A small network was trained on made-up records. Each row is its average activation on records with the value named, seen along a few directions.
Values that are neighbours, or in one group, have similar rows; names and order tell nothing.
In the rows, 500 means zero.
Strong random noise was added to every row along 16 fixed directions; ignore it. To show where, here is one row again and again, with new noise each time:
[664 470 513 611 509 572 604 540 528 682 440 373 308 566 392 527 516 614
 414 485 509 675 611 362 448 446 367 365 269 491 474]
[377 437 482 548 457 638 509 377 545 452 643 492 475 689 678 343 299 441
 415 522 474 504 464 298 579 498 357 223 608 414 443]
[592 502 660 741 438 468 465 454 516 616 388 456 209 307 407 389 665 691
 383 512 476 476 465 593 566 527 519 378 452 500 412]
[415 438 427 605 847 277 462 570 544 520 556 418 429 650 398 660 637 507
 659 512 536 416 437 468 504 573 489 444 405 368 535]
[526 720 456 651 448 393 672 489 524 365 298 401 676 499 280 462 604 363
 361 439 677 284 575 588 565 340 578 462 416 514 300]
[432 523 427 472 602 430 378 515 380 107 532 443 470 555 707 488 384 526
 654 431 575 353 427 451 447 318 557 608 527 481 451]
[634 303 575 486 312 503 402 547 502 423 523 613 520 442 420 621 402 315
 446 581 464 743 768 562 676 382 674 721 634 606 434]
[573 328 425 361 536 502 640 448 677 518 481 517 763 467 395 422 479 332
 511 519 403 616 376 563 418 465 516 586 353 518 439]
[494 707 424 539 461 405 513 763 510 450 418 558 649 515 418 718 696 497
 468 510 863 422 564 561 537 559 689 721 585 442 476]
[413 604 552 568 542 528 472 516 462 583 453 531 419 670 473 554 503 342
 409 579 594 346 782 385 575 641 571 463 604 654 561]
[670 518 425 449 462 686 558 593 428 263 633 438 456 410 858 483 337 805
 461 419 640 458 178 330 415 438 519 437 309 422 522]
[342 416 568 530 471 580 540 397 439 523 372 534 327 513 508 352 572 697
 452 471 542 495 499 631 438 421 579 355 594 221 430]
[458 488 431 365 627 442 399 457 598 442 703 453 536 428 608 444 487 520
 791 379 641 478 401 546 353 611 594 704 548 388 689]
[515 526 586 553 480 461 556 329 552 430 723 455 615 457 425 540 443 347
 495 493 574 304 654 604 662 618 823 474 552 413 641]
[625 524 468 717 483 413 458 626 498 521 505 431 383 341 425 565 561 584
 392 449 488 543 235 500 746 485 282 289 506 491 326]
[547 405 582 809 501 430 530 526 696 624 491 582 550 823 588 472 694 520
 400 769 225 567 564 259 502 489 458 516 393 547 413]
[559 279 414 704 616 476 595 491 483 537 509 642 448 608 548 518 520 442
 478 315 745 344 742 417 750 298 704 345 612 355 523]
[400 625 538 689 507 522 493 375 422 567 549 518 459 695 587 511 533 432
 441 432 518 240 853 423 659 494 627 393 730 496 656]


Sipe, 18 values:
j5: [313 469 608 263 291 595 463 566 526 466 547 803 579 517 659 222 450 447
 735 593 671 567 327 622 349 703 610 757 841 292 494]
j12: [245 656 366 316 509 592 607 527 511 573 498 670 813 626 693 445 574 511
 524 505 540 331 359 509 373 601 434 552 704 392 589]
j1: [472 406 545 598 557 650 631 304 513 540 519 589 420 485 687 304 509 640
 355 433 611 265 603 411 489 514 686 293 446 473 629]
j7: [527 693 622 483 402 473 670 519 390 399 546 562 673 492 586 476 517 576
 610 592 443 224 338 573 476 600 722 586 497 373 544]
j18: [433 534 560 463 486 481 396 451 437 406 559 534 626 593 607 667 402 370
 409 703 195 455 582 436 554 526 529 538 484 736 545]
j16: [432 720 500 556 241 539 508 421 529 534 370 416 523 473 456 173 424 380
 440 448 460 585 387 465 495 450  97 314 594 555 247]
j13: [566 317 608 299 663 371 420 465 351 453 514 494 344 303 410 466 457 486
 859 436 371 566 318 683 407 573 563 650 436 474 553]
j2: [419 498 484 616 326 489 450 479 584 415 511 528 619 555 557 646 593 691
 232 642 387 649 549 543 495 291 542 513 466 426 441]
j11: [588 784 355 502 581 398 505 585 476 618 605 220 540 441 321 723 544 598
 602 377 407 551 313 525 476 526 185 418 358 488 578]
j8: [262 535 467 411 278 652 349 386 588 419 745 478 569 537 649 437 323 497
 400 519 539 664 449 471 565 585 400 393 802 340 515]
j9: [476 584 687 523 442 452 520 120 583 604 646 338 483 295 418 254 512 504
 617 491 219 347 487 689 445 689 566 442 467 487 700]
j15: [561 234 504 590 692 436 539 419 497 612 507 661 479 416 613 340 582 559
 588 461 230 345 264 508 563 498 444 383 484 526 548]
j10: [616 567 608 626 446 391 589 414 474 435 514 403 448 470 448 360 535 585
 668 437 435 457 502 513 465 430 553 545 403 397 485]
j4: [392 608 430 517 741 537 401 514 445 449 551 528 383 637 852 497 507 598
 508 442 581 199 506 256 399 591 506 494 473 681 742]
j14: [398 417 471 471 456 556 478 468 580 439 588 575 655 562 551 670 530 510
 299 563 649 537 671 517 580 492 715 471 568 388 536]
j6: [588 484 524 488 309 599 603 443 676 601 732 488 618 427 482 426 426 577
 474 484 591 664 380 495 519 550 461 353 450 249 472]
j3: [421 227 462 379 638 517 360 380 514 465 629 505 422 501 560 560 360 484
 558 511 342 580 503 530 514 481 507 434 517 499 612]
j17: [465 384 507 576 488 566 436 326 576 378 598 488 374 569 699 270 390 599
 563 399 723 451 648 357 422 353 560 397 458 392 503]
Each value of Sipe is a pair of two hidden parts, and every pair occurs once (3 first parts, 6 second parts).
Question: j2 and j12 share the first part; j2 and j4 share the second. Which value has the first part of j4 and the second part of j12?
Answer: j1
Question: j14 and j8 share the first part; j14 and j17 share the second. Which value has the first part of j17 and the second part of j8?
Answer: j3
Question: j13 and j10 share the first part; j13 and j18 share the second. Which value has the first part of j18 and the second part of j10?
Answer: j7

Tufu, 18 values:
u7: [519 643 450 433 595 434 566 575 475 283 493 386 532 542 435 553 425 385
 532 522 744 368 491 426 426 543 604 583 329 576 482]
u17: [621 224 391 536 586 440 561 454 501 458 453 649 586 364 599 369 510 453
 596 362 351 502 377 517 581 313 492 591 531 582 463]
u11: [223 499 712 550 447 410 359 380 612 495 413 595 368 420 397 328 612 494
 446 732 562 398 489 677 424 670 647 513 570 477 359]
u4: [536 692 333 624 630 384 610 668 511 351 362 504 780 705 548 581 498 237
 400 540 544 187 362 224 626 446 353 368 341 740 322]
u3: [517 451 481 513 606 550 665 473 517 677 520 421 380 462 523 390 546 701
 580 396 484 507 337 464 384 582 363 337 374 325 610]
u10: [862 587 519 607 197 633 672 508 345 622 557 564 445 343 653 390 473 673
 651 151 709 476 683 492 606 267 660 533 589 292 619]
u14: [825 610 707 608 204 413 560 474 266 516 536 240 204 367 223 396 385 667
 862 369 241 865 537 676 506 221 273 520 459 205 325]
u15: [288 602 328 262 732 545 532 638 533 462 299 448 593 620 484 533 483 422
 432 550 721 454 332 369 239 661 318 438 268 634 423]
u12: [611 635 475 434 655 505 637 635 395 430 518 439 493 332 504 554 500 672
 468 565 549 240  74 521 407 664 500 369 163 522 526]
u9: [686 480 575 533 255 635 617 662 326 472 319 750 643 519 723 536 639 648
 354 527 380 534 540 490 534 300 656 669 575 494 424]
u2: [449 791 654 366 432 787 637 594 282 823 641 506 396 802 481 629 329 361
 489 604 519 403 676 350 567 987 498 343 690 523 764]
u1: [532 270 449 387 597 460 477 618 455 283 436 559 477 564 484 533 284 323
 501 611 524 571 480 397 525 396 442 533 400 669 349]
u18: [446 680 412 555 325 468 517 478 511 387 729 408 731 513 542 631 443 517
 438 384 498 556 504 509 693 461 444 468 712 346 585]
u6: [514 530 498 605 493 480 582 451 421 485 315 469 411 271 398 431 594 710
 325 400 420 373 242 710 548 314 397 250 414 428 322]
u16: [525 427 581 539 646 521 557 439 603 662 302 483 339 502 364 325 633 504
 490 590 478 419 478 527 332 607 531 486 303 596 423]
u13: [506 561 576 445 350 490 447 510 517 364 599 375 508 724 338 430 317 269
 718 517 522 726 691 439 475 401 397 623 627 379 367]
u8: [688 721 591 709 357 565 417 548 307 664 564 356 328 645 433 766 443 439
 377 508 254 581 856 381 757 465 338 419 672 692 584]
u5: [741 715 543 369 238 662 762 506 365 703 421 501 710 501 399 281 408 265
 613 327 292 612 532 513 534 458 226 530 626 590 445]
Tufu is arranged as a ring.
Question: A walk along Tufu starts at u10 and steps to its neighbour u14. Put u7, u4, u3, u15, u9, u5 in the order it reaches them.
Answer: u3, u7, u5, u9, u15, u4
Question: List every value one step from u12, in the order listed.
Answer: u1, u6
Question: List every value one step from u16, in the order listed.
Answer: u13, u8

Nitef, 18 values:
k1: [420 528 472 601 574 464 275 607 416 335 676 406 204 601 661 749 385 725
 504 551 697 513 575 302 546 484 517 388 481 425 554]
k13: [612 407 415 590 652 373 474 569 520 537 414 528 435 446 365 554 451 199
 493 400 694 401 654 382 717 501 474 430 480 759 463]
k11: [441 434 512 255 324 589 412 607 499 535 529 675 618 480 550 612 493 513
 541 563 550 808 619 617 387 517 614 812 651 427 573]
k7: [562 483 485 659 563 457 393 517 531 513 552 437 405 543 575 680 596 732
 420 543 423 552 596 390 474 403 464 489 330 527 537]
k10: [575 406 565 321 590 465 489 629 501 505 510 568 588 443 388 669 562 441
 606 639 455 567 454 633 444 668 696 757 438 534 528]
k18: [645 378 464 662 614 388 596 359 561 609 627 442 562 580 509 445 530 419
 647 298 386 457 624 416 608 375 528 450 476 435 626]
k9: [474 478 506 376 411 521 518 483 589 529 539 495 628 475 461 361 407 377
 601 577 370 614 259 558 465 597 351 508 551 460 403]
k16: [495 616 525 723 516 355 350 677 535 376 388 506 354 515 456 575 628 490
 375 623 733 416 494 395 588 551 469 475 423 660 321]
k15: [434 419 622 509 491 542 463 526 269 420 486 516 270 493 476 552 421 571
 521 514 388 538 526 581 614 475 516 413 671 364 452]
k17: [433 564 540 398 409 626 576 270 402 678 399 490 544 514 473 405 486 496
 466 431 150 516 679 652 407 380 417 513 592 565 636]
k12: [470 371 599 627 450 524 581 447 591 588 548 574 391 647 387 360 450 338
 474 569 630 534 645 434 600 546 571 370 586 402 412]
k6: [456 511 374 402 500 531 454 512 695 575 519 424 600 434 392 461 459 384
 418 507 591 648 364 467 462 602 239 403 454 552 399]
k14: [355 472 515 415 543 565 522 339 380 354 457 497 504 682 527 397 299 315
 505 491 403 367 735 446 502 414 508 433 599 572 526]
k2: [531 517 492 635 574 450 570 412 639 746 618 458 441 746 439 333 472 319
 693 440 519 541 821 234 469 534 310 470 502 550 611]
k8: [530 490 707 574 395 509 673 260 392 450 448 532 470 468 505 158 385 372
 577 486 322 278 536 555 557 434 608 376 510 453 418]
k5: [524 465 390 465 493 580 375 323 552 414 589 382 466 405 664 490 408 614
 458 332 519 540 667 497 391 296 527 581 455 606 705]
k4: [601 487 462 429 615 360 422 608 430 441 435 487 504 380 322 653 531 317
 557 444 549 510 508 603 593 492 540 635 485 686 465]
k3: [382 416 475 403 566 527 491 571 376 505 474 507 351 648 512 496 451 567
 694 464 543 599 438 501 434 459 446 467 636 245 448]
Each value of Nitef is a pair of two hidden parts, and every pair occurs once (3 first parts, 6 second parts).
Question: k16 and k13 share the first part; k16 and k4 share the second. Which value has the first part of k4 and the second part of k13?
Answer: k18
Question: k2 and k7 share the first part; k2 and k14 share the second. Which value has the first part of k14 and the second part of k7?
Answer: k6
Question: k5 and k9 share the first part; k5 and k17 share the second. Which value has the first part of k17 and the second part of k9?
Answer: k1
